Each row below holds a small network's activations on one input, seen along a few directions.
In each table, some parts of the input vary, and every possible input appears once, in random order.
A made-up example of a description, with smaller parts first: values(3) and (point or ring(9) or (line(4) and ring(8))).
Shared parts are said once, and a part with two or three values counts as separate values.

Other details of the inputs shift rows strongly along three fixed directions, in all tables alike. That doesn't count.

A family of inputs:
R1: -8	10	-9	8	14	-23	-50	-35	-18	0	-2
R2: -12	-52	-29	1	-4	-21	0	-15	-4	13	13
R3: -14	40	38	4	-30	25	-14	-5	-35	4	16
R4: -11	8	-16	9	-16	16	-6	-9	-23	17	14
R5: 20	-32	-20	20	44	-16	30	17	62	-5	22
R6: 16	15	-12	1	6	3	-56	-20	-7	26	12
R7: 3	-9	82	25	-16	10	-6	-1	-12	-5	41
R8: 28	28	44	28	21	-13	42	-3	30	-46	-1
R9: 29	-1	31	10	-3	9	-4	-3	-4	-3	18
R10: -34	15	-7	10	-13	-9	-10	-3	-9	8	13
R11: 36	-16	-14	2	68	-17	48	25	21	-9	-16
R12: 5	-40	0	38	26	-14	13	-17	12	-4	19
R13: -29	-11	21	10	-14	-3	21	-14	18	10	-6
R14: 1	-31	16	21	3	3	34	49	15	1	10
R15: 31	65	-3	-18	3	25	40	19	6	-32	-19
R16: 38	90	-23	-40	-6	19	-15	6	-16	-46	-37
R17: 5	-36	-8	33	-9	10	31	25	30	-19	16
R18: 21	-37	-28	2	56	-15	12	30	31	32	14
R19: -26	-49	-9	11	-3	8	25	-19	19	15	2
R20: 65	49	-28	-23	57	-2	34	5	24	-48	-46
R21: 13	-22	-14	-14	-11	5	-14	-7	-4	-4	-17
R22: -1	4	39	25	16	-18	-6	-12	-4	-4	11
R23: -2	-11	-11	11	-23	20	-27	4	-14	-1	7
R24: 14	-41	-6	7	44	-26	37	32	37	-7	12
R25: 4	13	3	15	-10	1	32	15	19	-38	13
R26: 13	8	-1	8	18	-12	-36	-22	-31	22	-5
R27: -18	-14	41	46	-50	14	-9	0	4	-10	33
R28: 3	46	37	12	-36	44	10	-16	-14	-35	20
R29: -8	-17	4	0	-27	-13	-25	-15	0	-2	-7
R30: -6	-7	-40	-24	1	-9	-15	-24	-24	28	-13
R31: -24	41	-6	-6	-26	-15	-52	-7	-29	-3	0
R32: 12	-36	-17	17	26	-9	-18	4	11	48	28
R33: 0	72	29	0	-10	26	38	15	33	-50	-25
R34: -8	-50	-18	13	15	-23	-19	-5	11	9	25
R35: -25	34	12	4	-32	34	-38	-17	-34	28	-4
R36: -7	39	-18	-48	19	-6	6	3	15	-12	-55
R37: -4	0	-3	-26	6	-6	7	-5	-18	18	-10
R38: 22	-28	-5	31	-8	16	40	31	22	-6	9
R39: 2	-35	-29	16	4	7	24	15	1	-4	23
R40: 8	25	-108	-83	52	-2	-18	-2	3	-4	-84
R41: -18	-14	-73	-15	19	-35	-35	30	3	18	-27
R42: 2	1	-45	-39	1	-23	-44	-13	-40	33	-24
R43: 11	46	-37	-52	14	-35	-14	1	-1	-28	-48
R44: -25	2	6	-5	-15	-21	-5	-22	-8	10	1
R45: -8	5	-6	-7	-14	6	-45	19	-30	19	-9
R46: 6	-54	-15	3	-6	-14	-2	6	-6	39	-5
R47: -37	-5	-52	-43	17	-39	-45	-12	-29	38	-23
R48: 31	9	-19	-36	30	-23	43	40	42	-37	-50
R49: 1	-2	31	15	-4	-15	-14	-5	9	-12	20
R50: -25	-4	21	6	-23	10	10	-27	14	-2	-5
R51: -1	4	-7	7	-17	5	-12	7	-28	17	14
R52: 4	48	34	14	-30	52	20	-7	2	-21	-4
R53: 19	-14	-13	-10	-15	-1	-10	-5	-4	8	-21
R54: 12	86	-24	-43	-1	46	-14	-4	-2	-46	-47
R55: -2	-6	39	-6	-13	-10	11	1	-18	3	8
R56: 1	-49	-26	2	-3	-15	6	-11	-13	30	9
R57: -4	9	11	14	7	-16	-39	-9	15	13	22
R58: -27	-5	30	39	-39	24	8	-20	-8	-7	45
R59: 13	-44	0	33	29	-2	16	-16	3	1	20
R60: 6	37	7	-44	21	12	28	12	12	-17	-50
R61: -24	6	-31	-48	15	-24	-38	-8	-39	34	-24
R62: -20	34	8	-8	-27	-4	-61	9	-26	2	-12
R63: -6	-4	-9	-6	-8	-5	-69	-29	-22	0	14
R64: -2	-58	-6	16	-14	-9	10	-4	16	3	6
R65: 48	48	-15	-18	33	8	5	4	47	-46	-11
R66: -1	-4	34	10	-30	-13	2	-2	12	-11	-6
R67: 2	-46	-34	-4	21	-6	-38	-10	-12	16	16
R68: -35	-6	32	41	-39	38	4	-19	2	-1	29
R69: -26	-21	-6	30	1	15	45	12	36	-5	10
R70: -26	9	7	-2	-3	4	-7	11	-26	18	13
R71: 10	66	79	17	-40	21	27	12	4	-56	17
R72: 53	35	-32	-49	25	4	44	11	21	-60	-43
R73: 19	-34	-4	9	54	-14	30	36	40	16	21
R74: 9	-27	31	4	-16	0	11	10	-2	11	-2
R75: -13	28	18	-3	-29	9	-43	-1	-48	13	12
R76: -42	50	4	-13	-25	-2	-62	-16	-46	13	2
R77: 7	17	42	8	-29	19	40	-26	12	-38	13
R78: 38	-46	-21	12	36	-5	42	19	31	-4	11
R79: -14	-7	-28	-25	2	4	-17	-16	-15	41	-29
R80: 18	64	83	9	-34	29	29	19	-7	-50	15
R81: 18	-35	2	16	61	-25	47	24	19	1	2
R82: -18	-45	-25	2	0	6	11	-18	0	43	-7
R83: 6	-7	34	-4	-17	-3	12	-3	-19	6	8
R84: -17	-19	-9	28	0	0	47	11	25	-11	25
R85: -10	1	37	-5	-12	22	19	-8	-2	14	-10
R86: 20	-3	40	4	3	7	-6	5	-6	-5	19
R87: -44	42	3	-9	-18	11	-46	-7	-22	15	-13
R88: -23	-41	-8	10	-4	-17	27	-17	12	10	17
R89: 4	-8	45	-3	-19	0	4	10	-5	0	-6
R90: -19	-23	8	-4	-9	-29	-5	-4	-13	17	7
R91: -44	-4	37	20	-20	25	-10	3	-21	30	17
R92: 6	-34	-29	6	55	-31	8	27	42	23	15
R93: -1	22	15	7	-42	18	-52	-1	-36	16	0
R94: 10	36	-49	-58	12	2	-20	-22	-18	-14	-40
R95: 17	1	26	20	-2	22	-26	-20	9	0	36
R96: -12	-47	-6	12	-9	-25	19	-10	10	4	18
R97: 29	34	-4	0	-1	16	48	20	28	-64	-2
R98: -20	-23	-10	10	15	19	30	26	8	27	-1
R99: -11	-28	-34	-17	5	-15	-8	-15	-24	48	-4
Description of these inputs: ring(9) and (values(3) or (values(2) and line(4))).
- The inputs of R66 and R74 match in every part but the ring(9) part. If R10 is changed in the same way as R66 into R74, which row does it become? => R3
- The inputs of R12 and R1 match in every part but the ring(9) part. If R2 is changed in the same way as R12 into R1, which row does it become? => R96
- The inputs of R97 and R80 match in every part but the ring(9) part. If R19 is changed in the same way as R97 into R80, which row does it become? => R60
- Which other rows does R88 become when the line(4) part takes its other values? List them by row number. => R29, R50, R96
- Which other rows does R7 become when the values(3) part takes its other values? List them by row number. => R73, R81
- Which other rows agree with R76 in the ring(9) part? List them by row number. => R22, R24, R36, R47, R48, R62, R71, R87, R90, R92

A family of inputs:
R100: -4	-101	1	0	-27	-3	-2	-38	14	46	-19
R101: 18	-40	1	35	46	-11	21	16	14	29	15
R102: -62	-28	27	5	-41	-22	-23	-5	-35	31	9
R103: -32	34	53	-13	-76	19	-54	-15	-64	26	14
R104: 37	-34	-3	-13	43	-24	37	48	31	-3	13
R105: 18	-42	-8	38	48	8	25	11	25	5	26
R106: 14	116	-23	-82	-2	16	-45	25	-42	-38	-89
R107: -50	-46	-40	13	4	18	-13	-7	-24	50	7
R108: -9	97	-46	-74	-14	27	-62	-27	-39	-9	-49
R109: 24	-2	-17	-6	64	-43	42	17	49	-12	-20
R110: -2	28	-74	-61	57	-31	49	27	31	-15	-73
R111: 56	53	47	16	-24	32	15	5	32	-66	31
R112: 53	-54	-23	-11	30	-31	69	-23	-8	-25	-6
R113: 47	-5	-31	-22	65	-18	40	28	41	3	-8
R114: 21	7	83	81	-48	39	-5	-9	4	-34	60
R115: -46	-8	-75	-31	17	-10	-59	-5	-50	72	-39
R116: -11	35	11	-17	-17	10	-109	-52	-49	25	26
R117: -27	-32	12	42	-59	27	19	-2	-1	15	50
R118: -27	-16	-85	-11	18	-50	-101	-17	-16	26	-5
R119: 37	71	47	-4	13	8	19	-15	39	-73	-9
R120: -32	-58	-28	50	-23	20	24	19	2	21	24
R121: 63	67	56	-8	13	14	14	35	10	-59	-22
R122: -22	-64	14	24	12	-54	-18	10	1	32	27
R123: -59	5	67	28	-57	26	-6	-47	-16	-1	32
R124: -17	-27	-47	9	2	-10	59	25	42	-29	-6
R125: 12	48	81	12	-45	42	65	-4	11	-18	12
- The inputs of R105 and R107 match in every part but one. If R109 is changed in the same way as R105 into R107, which row does it become? => R110
- What do these inputs look like to the network? => values(2) and (point or (values(3) and line(4)))
- Which other rows does R124 become when the values(3) part takes its other values? List them by row number. => R117, R120
- Which other rows does R116 become when the values(3) part takes its other values? List them by row number. => R105, R119
- Which other rows does R125 become when the values(2) part takes its other values? List them by row number. => R113
